Each row below is a small network's average activation on inputs in which a field has the value named, seen along a few directions.
Related values have similar rows: they may be neighbours, one step apart, or belong to one group.
(in the rows, 128 means zero)

Other fields vary at random and push rows far along one fixed direction, the same in every table; ignore that.

Values of N:
n6: [107 101 124 122 122 148 130  99 131 169 118 131 112 112 107 118 127 121
 137  94]
n8: [119 147 128 112 123 114 110 131 138  98 131 109 126 135 132 119 111 121
 139 123]
n16: [124  80 125 147 139 140 143 106 127 177 103 159 112 116 131 125 149 124
  88 117]
n1: [ 91  93 117 115 115 134 126  92 148 176 105 130  88 108 101 112 118 118
 124  69]
n5: [112 132 127 121 119 133 118 130 132 131 147 115 136 127 117 133 124 129
 165 109]
n9: [119  97 118 114 124 129 140  98 141 167  81 147  75 118 122 111 114 123
  79  90]
n7: [122 121 134 115 128 113 125 113 138 122 107 120 114 127 125 109 116 118
 114 110]
n12: [147 138 135 146 135 136 128 139 115 114 152 129 171 134 137 147 146 138
 152 169]
n10: [108 134 120 110 115 121 122 126 136 124 130 117 109 121 118 118 114 119
 141  96]
n3: [184 229 130 144 128 105 121 212 105  11 195  98 206 168 164 163 130 154
 189 234]
n4: [139 162 140 141 131 134 124 158 111  90 176 107 188 139 132 149 138 143
 179 170]
n2: [132 112 118 127 121 127 139 109 133 154 100 144  84 122 122 114 116 124
  83 109]
n13: [119  44 121 129 135 148 151  66 136 226  59 182  48 100 113 107 135 104
  32  70]
n14: [147 129 135 145 142 128 133 142 121 122 133 136 142 140 144 141 147 133
 106 157]
n15: [143 198 134 124 131 100 108 185 123  47 161 102 167 155 151 137 123 141
 165 177]
n11: [135 133 141 139 139 140 131 140 113 118 149 123 171 126 131 145 141 139
 157 153]
N is arranged as a ring.
- Going along N from n7 by way of its neighbour n15, in what order are n8, n16, n10, n14 met? => n14, n16, n10, n8
- How many steps from neighbour to neighbour lead from n13 to n1, at the fewest? => 8
- Which values are neighbours of n4? Give them in the order they are listed. => n6, n11
- Which values are neighbours of n2? Give them in the order they are listed. => n9, n3

Values of H:
h1: [120 163 106 110 104 109 124 147 135 107 139 118 106 131 124 123 108 131
 148 109]
h7: [138 182 108 120  94 126 128 164 128 100 167 109 125 142 116 139 108 137
 176 130]
h16: [187 202 127 141 127 101 126 194 116  39 159 115 155 167 165 151 130 146
 128 213]
h2: [143  75 120 137 140 143 161 104 128 196  77 170  63 118 122 121 145 116
  43 105]
h9: [114 171 132 123 115 112  99 159 128  77 175 102 176 140 128 137 123 140
 208 141]
h4: [ 93  21 136 137 152 152 146  52 137 232  62 170  85  85 115 107 149 105
  50  68]
h12: [143 166 150 129 150  98 106 156 123  49 139 107 182 155 168 127 128 137
 135 184]
h10: [129 162 113 103 106 101 120 136 143  98 118 113  85 134 126 112  96 121
 115 111]
h11: [132  45 103 149 122 177 165  70 121 245  86 189  66  99 110 126 140 122
  66  87]
h6: [117 187 139 104 134  91  99 153 134  56 139  84 157 142 139 111 111 132
 161 147]
h8: [ 98 131 151 111 137 116 103 121 142 112 125  98 149 132 128 110 116 120
 151 105]
h14: [ 86  47 131 132 121 156 142  61 145 217  99 143 107  92  88 111 130 108
 123  59]
h3: [183 184 124 157 131 126 129 189 103  66 187 128 179 160 155 177 148 156
 151 220]
h15: [ 99  52 148 125 164 138 127  78 139 188  62 154 102 108 132 102 145 107
  65  91]
h13: [136 139 117 123 101 153 147 135 116 141 159 125 125 116  96 145 113 135
 172 113]
h5: [131 121 145 148 149 149 125 130 112 124 155 122 187 127 137 149 158 134
 156 166]
Each value of H is a pair of two hidden parts, and every pair occurs once (4 first parts, 4 second parts).
- h1 and h8 share the first part; h1 and h7 share the second. Which value has the first part of h7 and the second part of h8? => h9
- h11 and h5 share the first part; h11 and h2 share the second. Which value has the first part of h2 and the second part of h5? => h15
- h14 and h13 share the first part; h14 and h6 share the second. Which value has the first part of h6 and the second part of h13? => h10

Values of J:
j8: [165 210 133 137 137  96 106 205 117  29 176 108 177 173 167 155 139 148
 154 213]
j6: [150 172 125 151 128 130 126 183 110  87 187 122 185 146 142 164 154 145
 185 184]
j2: [152 133 113 124 116 129 143 126 127 137 107 144  84 130 127 123 114 127
  91 127]
j5: [ 96  74 133 107 142 115 124  75 152 174  55 142  64 110 124  86 117 104
  52  68]
j1: [138 210 123 119 110 107 111 188 119  45 189  92 173 150 134 145 112 146
 206 164]
j7: [135 106 131 151 139 140 140 128 120 147 134 143 142 125 133 143 155 131
 116 144]
j3: [117 119 128 112 114 139 132 102 131 144 123 119 114 115 105 117 103 125
 137  97]
j9: [114  26 139 131 144 169 159  41 129 235  59 164  91  86 105 105 129 110
  66  72]
j4: [ 85 103 127 121 123 127 110 104 146 154 123 119 121 117 114 113 130 117
 145  85]
J is arranged as 3 separate groups.
- Which other values are in the same group as j9? Give them in the order they are listed. => j6, j7
- Which other values are in the same group as j4? Give them in the order they are listed. => j1, j3

Values of B:
b15: [161 198 142 156 125 130 116 195  98  44 219 103 228 150 151 175 145 154
 213 215]
b13: [132 158 137 140 123 138 118 147 118  91 176  99 192 135 134 146 139 137
 196 167]
b10: [186 227 136 141 137 110 119 215 101  14 192 102 203 180 170 167 143 157
 170 242]
b11: [151 111 118 133 134 121 145 111 127 147  91 153  80 126 134 114 129 120
  53 131]
b1: [108  98 123 129 126 129 131 107 136 156 118 130 121 120 120 120 128 128
 129  98]
b2: [ 96 107 128 114 124 126 114  96 141 158 118 122 114 115 101 107 116 117
 142  83]
b12: [ 94  42 118 113 122 138 143  59 152 233  56 166  27  94  89  93 122  98
  49  32]
b3: [148 174 137 126 134  98 117 168 128  66 135 116 140 148 145 126 127 129
 127 168]
b8: [101 115 133 120 123 150 134 118 126 146 140 113 144 110 108 128 123 124
 170  99]
b16: [ 88  91 113 107 111 129 135  86 146 176  91 130  73  98 108  99 106 115
 108  52]
b9: [142 111 133 152 142 152 146 129 111 145 138 144 164 130 129 148 155 142
 134 164]
b6: [149 108 134 142 146 144 137 125 118 146 120 146 134 128 136 140 145 128
 111 147]
b5: [124 163 121 110 108 109 110 141 138  94 130 112 111 130 132 112  95 121
 147 113]
b14: [116 109 122 103 123 118 130 100 148 150  82 129  67 123 119 105 102 118
  79  82]
b4: [144 165 133 129 134 113 116 160 122  83 149 125 156 150 149 147 130 143
 134 169]
b7: [107  72 121 132 134 143 136  90 137 199  96 158  93 112 122 120 145 116
  85  85]
B is arranged as a 4 by 4 grid.
- Which values are neighbours of b15? Give them in the order they are listed. => b13, b9, b7
- Which values are neighbours of b10? Give them in the order they are listed. => b11, b6, b4
- Which values are neighbours of b16? Give them in the order they are listed. => b2, b12, b5
Each value of B is a pair of two hidden parts, and every pair occurs once (4 first parts, 4 second parts).
- b11 and b6 share the first part; b11 and b5 share the second. Which value has the first part of b5 and the second part of b6? => b2
- b4 and b15 share the first part; b4 and b16 share the second. Which value has the first part of b16 and the second part of b15? => b8
- b12 and b13 share the first part; b12 and b10 share the second. Which value has the first part of b10 and the second part of b13? => b9
